These are the activations of a small network on made-up records, seen along a few directions, one row for each record.
Each row is followed by the record's values for the fields Ginu, Poneg, Tef, Lisul.
Not every record has every field; a missing one is written absent.
The largest differences between rows may come from other fields.
In the rows, 500 means zero.
Random noise pushes rows far along 15 fixed directions. That doesn't count. These rows show it; they differ only by the noise:
549  510  615  261  488  656  494  420  449  533  568  367  588  583  571  564  568  395  533  746  534  565  679  547  525  475  764  596  421  675  803  412  626  548
447  793  651  711  585  513  507  489  223  576  461  546  586  407  469  543  606  376  399  573  541  631  369  586  672  562  411  645  357  689  479  792  624  533
386  311  610  356  445  494  533  499  114  513  542  534  532  551  669  602  508  585  329  575  625  423  519  612  540  358  470  305  380  773  664  495  595  514
636  354  583  384  451  443  295  457  365  616  507  677  559  523  593  551  496  586  545  478  479  195  606  548  370  384  553  416  484  452  509  381  467  589
376  415  501  550  386  501  490  688  628  525  556  743  660  400  350  558  505  627  584  446  447  454  464  548  459  539  489  534  667  451  658  608  253  656
278  285  388  277  582  300  457  511  273  528  342  706  472  537  682  476  681  342  438  463  383  414  615  764  372  615  457  683  530  529  590  439  612  400
433  572  192  747  550  521  306  497  424  364  588  397  345  532  443  385  695  446  491  451  512  830  532  532  641  666  694  650  710  431  649  610  601  311
632  537  419  411  470  571  472  568  814  380  624  470  443  615  336  384  406  521  590  515  519  629  437  407  391  539  667  536  719  496  610  362  231  488
468  653  491  460  600  504  720  696  582  334  533  558  472  564  364  498  532  371  394  575  587  837  300  545  448  611  589  824  674  740  577  500  393  387
471  455  529  479  554  584  264  386  142  678  304  291  472  502  693  310  707  269  426  635  565  439  559  687  597  434  661  717  607  397  620  459  623  619
659  676  607  581  566  629  279  462  439  530  583  488  528  542  504  463  577  400  416  694  531  536  544  499  597  406  587  675  469  563  505  635  797  629
560  473  472  549  421  557  234  492  734  231  592  358  609  441  406  375  431  691  583  312  269  584  489  371  449  611  290  491  284  567  245  745  288  689
429  453  453  260  570  386  495  539  513  766  412  870  486  532  602  622  557  289  442  575  365  366  668  647  374  573  420  588  621  378  766  451  727  476
305  413  442  516  469  381  341  407  250  301  518  462  468  536  511  274  607  590  637  504  485  464  471  702  542  547  648  530  326  737  468  508  292  412
407  447  371  630  497  434  444  649  577  473  460  715  503  447  365  458  560  516  576  488  460  513  409  582  443  559  661  728  769  362  611  482  236  453
654  541  624  538  370  494  735  547  657  705  380  854  605  319  366  893  341  675  586  647  399  224  495  366  412  298  634  493  376  364  522  427  371  404
528  526  497  425  421  631  481  503  703  447  597  428  555  589  364  340  554  477  597  557  556  530  538  481  505  473  661  518  666  516  583  477  484  626

409  362  432  307  462  395  720  726  232  516  453  526  376  478  662  596  619  554  188  249  619  616  471  629  417  501  156  479  592  682  361  543  748  488 : {Ginu: g6, Poneg: s3, Tef: l3, Lisul: j1}
343  539  370  558  592  531  433  451  704  378  623  546  392  624  435  405  329  410  486  734  406  671  486  471  619  582  509  427  491  516  782  583  505  420 : {Ginu: g4, Poneg: s2, Tef: l5, Lisul: absent}
618  379  514  605  655  544  141  669  291  377  622  467  499  525  678  569  472  529  158  437  532  702  418  457  467  498  275  603  596  570  510  659  594  637 : {Ginu: g4, Poneg: s1, Tef: l3, Lisul: j1}
497  510  653  443  442  658  521  492  658  556  542  370  801  417  485  595  598  472  591  497  427  505  667  421  521  542  489  558  412  491  538  633  619  732 : {Ginu: g2, Poneg: s3, Tef: l1, Lisul: absent}
628  627  341  450  522  345  613  484  774  386  505  546  486  520  363  507  539  489  712  136  354  610  519  406  296  815  464  544  535  413  239  401  330  294 : {Ginu: g6, Poneg: s3, Tef: l7, Lisul: absent}
641  631  510  724  606  338  402  477  173  439  693  698  552  509  535  703  692  544  556  337  610  543  563  543  510  608  667  561  461  600  386  497  697  293 : {Ginu: g2, Poneg: s3, Tef: l6, Lisul: absent}
474  587  588  489  441  416  782  491  869  428  590  732  627  507  283  616  318  622  668  460  421  371  438  345  427  511  414  265  329  558  360  495  379  415 : {Ginu: g5, Poneg: s4, Tef: l6, Lisul: absent}
377  236  360  563  337  669  337  597  678  307  442  216  519  349  455  338  544  733  571  596  395  540  553  481  538  348  630  697  505  401  508  578  315  663 : {Ginu: g4, Poneg: s3, Tef: l3, Lisul: j2}
583  770  620  530  617  329  761  387  340  646  609  738  546  596  439  680  416  421  558  327  679  503  402  446  454  670  377  75  494  647  593  439  424  274 : {Ginu: g6, Poneg: s2, Tef: l3, Lisul: j1}
347  381  783  428  517  648  542  546  576  476  484  476  857  545  452  356  621  389  455  640  604  347  501  543  507  344  459  588  597  608  492  620  652  880 : {Ginu: g4, Poneg: s4, Tef: l3, Lisul: j1}
284  221  413  431  367  483  630  514  705  427  498  451  596  575  414  302  515  564  649  320  570  344  477  483  453  494  549  258  773  331  473  325  271  550 : {Ginu: g6, Poneg: s3, Tef: l6, Lisul: absent}
484  507  435  491  443  489  310  283  549  219  525  258  429  536  505  276  443  610  631  433  297  507  548  488  563  589  410  427  75  650  173  615  447  504 : {Ginu: g4, Poneg: s2, Tef: l4, Lisul: absent}
485  708  432  742  530  464  441  298  390  769  285  385  394  425  449  357  486  357  574  413  484  460  374  481  635  608  470  352  539  233  494  532  325  400 : {Ginu: g2, Poneg: s3, Tef: l5, Lisul: absent}
649  547  551  536  471  554  463  531  504  662  439  412  533  361  572  646  442  546  421  347  452  511  506  364  475  497  268  428  461  345  408  575  519  596 : {Ginu: g4, Poneg: s3, Tef: l6, Lisul: absent}
430  480  507  358  597  592  645  398  473  580  408  292  491  634  592  375  562  213  387  595  634  577  516  498  545  488  521  440  665  471  660  391  693  492 : {Ginu: g2, Poneg: s3, Tef: l3, Lisul: j2}
835  480  481  375  556  524  582  395  748  387  576  489  679  681  410  599  588  438  538  183  545  515  652  212  237  572  525  340  701  419  300  353  683  433 : {Ginu: g3, Poneg: s3, Tef: l3, Lisul: j2}
416  655  443  462  456  342  717  705  668  637  530  818  405  474  333  512  462  519  491  367  528  500  347  560  422  591  289  436  684  526  474  537  414  443 : {Ginu: g2, Poneg: s3, Tef: l3, Lisul: j1}
469  538  528  549  531  529  400  594  520  524  634  475  476  470  513  480  474  521  578  651  569  572  487  556  552  487  634  598  559  487  725  447  370  541 : {Ginu: g1, Poneg: s4, Tef: l6, Lisul: absent}
354  609  599  703  504  603  416  651  680  337  717  729  624  458  353  553  535  595  427  841  438  548  523  515  692  335  511  734  322  713  488  864  903  641 : {Ginu: g4, Poneg: s3, Tef: l6, Lisul: absent}
503  561  490  553  378  454  761  725  511  711  448  639  367  411  394  530  441  618  440  409  681  428  288  524  486  377  412  405  766  410  456  426  347  495 : {Ginu: g6, Poneg: s3, Tef: l3, Lisul: j2}
328  860  716  544  617  526  572  428  700  853  346  645  613  470  344  363  348  183  537  757  415  415  288  527  607  585  288  459  473  462  712  680  348  632 : {Ginu: g4, Poneg: s3, Tef: l3, Lisul: j2}
422  501  539  457  361  466  622  553  611  620  396  521  524  448  366  287  512  582  606  389  568  304  394  533  431  394  381  373  621  453  359  487  295  633 : {Ginu: g4, Poneg: s3, Tef: l1, Lisul: absent}
447  537  512  461  528  455  159  403  200  581  618  396  435  509  679  410  555  519  516  512  486  510  615  648  595  571  394  384  294  646  633  613  575  575 : {Ginu: g1, Poneg: s3, Tef: l3, Lisul: j2}
411  69  405  536  520  500  344  538  757  376  553  524  703  426  590  700  277  675  571  365  280  465  591  270  351  580  403  282  543  179  753  429  116  517 : {Ginu: g1, Poneg: s4, Tef: l6, Lisul: absent}
458  647  618  564  445  630  688  437  476  467  522  378  761  417  391  629  612  489  526  380  506  685  540  405  592  627  391  392  367  675  508  775  583  587 : {Ginu: g3, Poneg: s1, Tef: l1, Lisul: absent}
344  235  312  595  521  564  401  409  355  344  497  306  427  611  584  358  617  503  350  536  605  556  572  471  604  371  601  359  648  455  612  503  728  399 : {Ginu: g3, Poneg: s4, Tef: l3, Lisul: j1}
698  326  463  617  623  416  814  400  341  332  291  437  588  471  612  886  487  480  433  276  521  550  465  269  353  544  690  549  493  330  267  212  405  108 : {Ginu: g2, Poneg: s2, Tef: l4, Lisul: absent}
445  424  533  660  511  560  453  468  514  595  313  486  590  468  421  291  483  436  501  495  573  331  336  468  499  379  452  413  753  264  494  515  272  664 : {Ginu: g4, Poneg: s1, Tef: l3, Lisul: j2}
654  660  570  513  592  413  383  504  432  550  604  668  445  619  458  387  514  421  540  505  636  434  420  567  428  486  584  530  638  557  469  389  478  495 : {Ginu: g3, Poneg: s3, Tef: l6, Lisul: absent}
639  511  523  443  542  603  373  642  462  554  491  290  268  519  619  335  426  469  351  720  670  578  367  537  506  279  610  734  678  461  548  319  432  579 : {Ginu: g1, Poneg: s3, Tef: l6, Lisul: absent}
350  479  519  362  418  493  393  431  596  692  467  559  357  571  518  164  365  437  593  661  476  203  476  667  580  396  400  313  534  379  567  435  421  718 : {Ginu: g6, Poneg: s2, Tef: l4, Lisul: absent}
735  443  596  564  659  444  273  599  656  356  750  757  661  580  506  701  308  558  484  409  434  511  471  332  319  593  449  494  565  466  518  458  338  557 : {Ginu: g2, Poneg: s2, Tef: l6, Lisul: absent}
251  326  479  316  494  568  541  456  638  413  422  477  581  638  463  224  592  313  534  651  482  423  573  635  513  476  584  585  660  500  613  479  582  670 : {Ginu: g3, Poneg: s2, Tef: l5, Lisul: absent}
447  640  446  372  371  449  402  517  669  828  447  676  373  390  426  409  421  511  686  569  327  348  565  635  480  559  405  458  471  366  707  537  318  601 : {Ginu: g3, Poneg: s3, Tef: l1, Lisul: absent}
355  392  374  620  451  527  456  455  662  415  326  349  492  441  465  292  506  500  406  327  341  467  413  405  563  511  218  439  489  303  169  692  554  570 : {Ginu: g2, Poneg: s3, Tef: l7, Lisul: absent}
468  308  444  353  680  548  240  420  645  347  440  352  506  573  684  407  389  332  421  664  266  588  585  463  420  585  441  673  402  437  642  483  465  548 : {Ginu: g2, Poneg: s2, Tef: l3, Lisul: j2}

Which values does each new row have?
664  231  701  476  544  579  322  653  674  285  584  486  824  488  518  536  427  617  497  391  486  397  476  368  282  421  429  626  589  447  337  469  265  855 : {Ginu: g1, Poneg: s4, Tef: l3, Lisul: j2}
683  579  651  395  423  577  580  374  513  518  540  378  549  553  508  503  514  515  566  532  586  369  575  438  512  364  608  420  354  582  306  397  678  558 : {Ginu: g2, Poneg: s3, Tef: l6, Lisul: absent}
346  247  389  552  446  564  629  398  714  392  335  359  566  494  459  524  369  542  448  446  367  474  460  286  517  478  452  288  485  310  468  491  372  398 : {Ginu: g2, Poneg: s3, Tef: l5, Lisul: absent}
443  129  560  503  483  510  430  422  362  468  592  590  789  462  630  766  463  654  638  473  495  321  712  442  433  471  623  228  470  392  840  406  327  560 : {Ginu: g1, Poneg: s2, Tef: l3, Lisul: j2}
654  379  558  648  602  536  395  407  312  398  439  236  582  459  656  641  347  568  366  317  493  596  392  279  471  534  344  316  360  441  387  499  281  469 : {Ginu: g6, Poneg: s3, Tef: l3, Lisul: j2}
492  421  429  336  484  441  586  436  541  495  353  407  587  467  537  480  645  399  627  252  409  494  616  533  361  695  460  556  535  405  387  423  437  505 : {Ginu: g2, Poneg: s1, Tef: l3, Lisul: j1}
404  601  402  316  466  470  778  603  431  534  433  390  363  461  529  602  614  443  397  447  493  781  518  591  499  651  445  658  447  698  545  515  630  311 : {Ginu: g4, Poneg: s3, Tef: l7, Lisul: absent}
460  353  405  453  474  420  267  633  559  210  784  694  509  558  457  555  474  743  601  467  382  599  578  575  403  624  583  573  413  735  607  533  322  465 : {Ginu: g4, Poneg: s1, Tef: l4, Lisul: absent}
470  377  588  391  503  478  394  581  523  396  483  477  588  421  586  483  502  573  486  528  378  447  527  569  422  479  380  695  292  614  349  568  472  664 : {Ginu: g2, Poneg: s3, Tef: l3, Lisul: j1}
576  602  302  495  624  381  494  631  398  568  419  481  122  417  644  646  272  457  352  512  424  819  325  505  442  669  413  632  544  419  734  369  157  205 : {Ginu: g1, Poneg: s2, Tef: l6, Lisul: absent}
628  504  341  463  493  476  476  338  581  392  584  342  403  615  470  401  493  535  574  271  527  575  588  361  430  587  454  190  527  469  437  426  516  372 : {Ginu: g3, Poneg: s4, Tef: l3, Lisul: j1}
237  319  301  452  631  481  296  483  673  432  546  560  438  547  629  468  427  385  420  689  250  604  643  525  552  614  373  518  431  406  820  613  663  446 : {Ginu: g2, Poneg: s3, Tef: l3, Lisul: j2}
563  469  500  624  536  591  404  664  414  449  541  473  603  419  518  608  686  518  392  478  548  664  560  502  497  480  567  804  646  491  513  622  683  597 : {Ginu: g4, Poneg: s3, Tef: l1, Lisul: absent}
461  842  294  760  492  445  373  460  802  430  669  550  343  534  209  264  529  544  700  468  419  646  443  449  614  655  532  474  506  500  422  685  491  325 : {Ginu: g4, Poneg: s3, Tef: l1, Lisul: absent}
657  443  564  582  641  570  389  410  606  369  476  400  633  529  531  557  355  438  504  542  439  537  461  308  424  518  543  521  479  381  504  440  321  519 : {Ginu: g4, Poneg: s2, Tef: l3, Lisul: j2}
830  771  560  621  498  613  531  487  692  740  382  440  486  338  443  737  409  505  423  486  399  521  494  234  486  444  369  538  409  294  336  601  639  477 : {Ginu: g4, Poneg: s3, Tef: l3, Lisul: j1}
508  631  505  629  385  347  512  531  566  513  661  730  506  498  290  359  516  656  840  308  587  310  426  605  486  577  599  368  602  469  349  426  200  536 : {Ginu: g6, Poneg: s2, Tef: l4, Lisul: absent}
616  621  371  321  524  453  604  491  685  557  310  406  288  481  471  410  460  406  541  499  407  581  459  484  344  555  500  668  514  438  430  348  341  337 : {Ginu: g3, Poneg: s3, Tef: l3, Lisul: j2}
